[[4 5 4 4 3 4]
 [4 6 4 4 4 4]
 [5 4 6 6 5 5]
 [3 3 4 6 3 3]
 [4 1 8 9 7 4]
 [6 4 7 7 4 6]
 [4 6 4 4 6 4]
 [5 3 7 7 4 5]]
Rows and columns are numbered from 0.
The top entry of the column that holds the smallest entry -> 5
The entry directly below the smallest entry -> 4
The entry just right of the smallest entry -> 8
Read off the entry at row 1, column 0.
A: 4
Read off the entry in the top-left corner.
A: 4
The entry in row 2 and column 2 -> 6
The entry in row 2 and column 0: 5
Read off the top entry of the column that holds the largest entry.
A: 4
Read off the bottom entry of the column that holds the largest entry.
A: 7
The smallest entry -> 1
The entry at row 0, column 2 is 4
The bottom-left entry: 5
The entry directly below the largest entry is 7
The entry in the top-right corner: 4

m =
| +2.19 | -1.88 | -2.69 | -0.38 | +1.82 | -1.94 | +0.12 | +0.22 | -0.33 | +1.88 |
| -5.35 | +2.11 | -0.07 | +4.59 | -1.63 | +2.19 | +3.25 | +3.06 | +0.86 | -3.87 |
| +0.40 | -0.35 | -0.41 | -0.20 | +0.30 | -0.32 | -0.04 | -0.01 | -0.04 | +0.23 |
| -1.48 | +0.94 | +0.89 | +0.81 | -0.83 | +0.95 | +0.40 | +0.35 | +0.27 | -1.15 |
| +1.90 | -1.20 | -1.16 | -0.96 | +1.10 | -1.22 | -0.68 | -0.41 | -0.26 | +1.46 |
| +0.50 | -0.12 | +0.15 | -0.50 | +0.07 | -0.16 | -0.40 | -0.36 | -0.10 | +0.34 |
| -4.13 | +1.67 | +0.10 | +3.49 | -1.29 | +1.77 | +2.45 | +2.20 | +0.65 | -3.00 |
| +2.58 | -2.14 | -2.83 | -0.67 | +1.95 | -2.21 | +0.01 | +0.09 | -0.39 | +2.20 |
| +1.94 | -1.18 | -1.08 | -1.06 | +1.00 | -1.22 | -0.59 | -0.47 | -0.29 | +1.53 |
| +1.41 | -0.47 | +0.24 | -1.35 | +0.34 | -0.49 | -0.95 | -0.89 | -0.20 | +0.98 |
| +3.20 | -2.49 | -3.13 | -1.06 | +2.25 | -2.50 | -0.27 | -0.11 | -0.49 | +2.68 |
| +6.57 | -3.12 | -1.19 | -5.02 | +2.52 | -3.15 | -3.35 | -2.94 | -1.05 | +4.89 |
| +1.90 | -0.69 | +0.19 | -1.73 | +0.47 | -0.73 | -1.23 | -1.13 | -0.35 | +1.29 |
| +2.54 | -2.11 | -2.85 | -0.59 | +1.93 | -2.17 | +0.00 | +0.12 | -0.42 | +2.13 |
Counting starts at 0.
The entry in the top-left corner -> +2.19
The entry just left of +0.86 -> +3.06
The entry in the bottom-left corner: +2.54
The entry at row 0, column 2: -2.69
The entry directly below -0.27 is -3.35
Read off the bottom-right entry.
A: +2.13
The entry directly above +4.89 -> +2.68
Read off the entry in row 2 and column 1.
A: -0.35
The entry directly above -3.00 is +0.34
Read off the entry in row 1 and column 2.
A: -0.07
Read off the entry in row 0 and column 1.
A: -1.88
Read off the entry just left of -1.19.
A: -3.12
Read off the entry just right of -0.36.
A: -0.10
Read off the entry just right of the smallest entry.
A: +2.11
Read off the entry at row 2, column 0.
A: +0.40
The entry directly below -1.29 is +1.95
The entry just left of -3.13 is -2.49
The top-right entry is +1.88
The entry at row 1, column 0 -> -5.35
The entry just right of -2.11: -2.85
The entry directly below -1.73 -> -0.59
The entry just left of -0.16 is +0.07
Read off the entry directly above the largest entry.
A: +3.20
Read off the entry just left of +0.19.
A: -0.69
Read off the entry directly below the largest entry.
A: +1.90
Read off the entry at row 2, column 2.
A: -0.41
The entry directly above +1.94: +2.58

array([  8.97,   8.67, -13.67,   3.11,  11.91,  -5.43,  -2.47])
Read off the entry just right of the centre entry.
Answer: 11.91
Read off the entry just right of 8.97.
Answer: 8.67
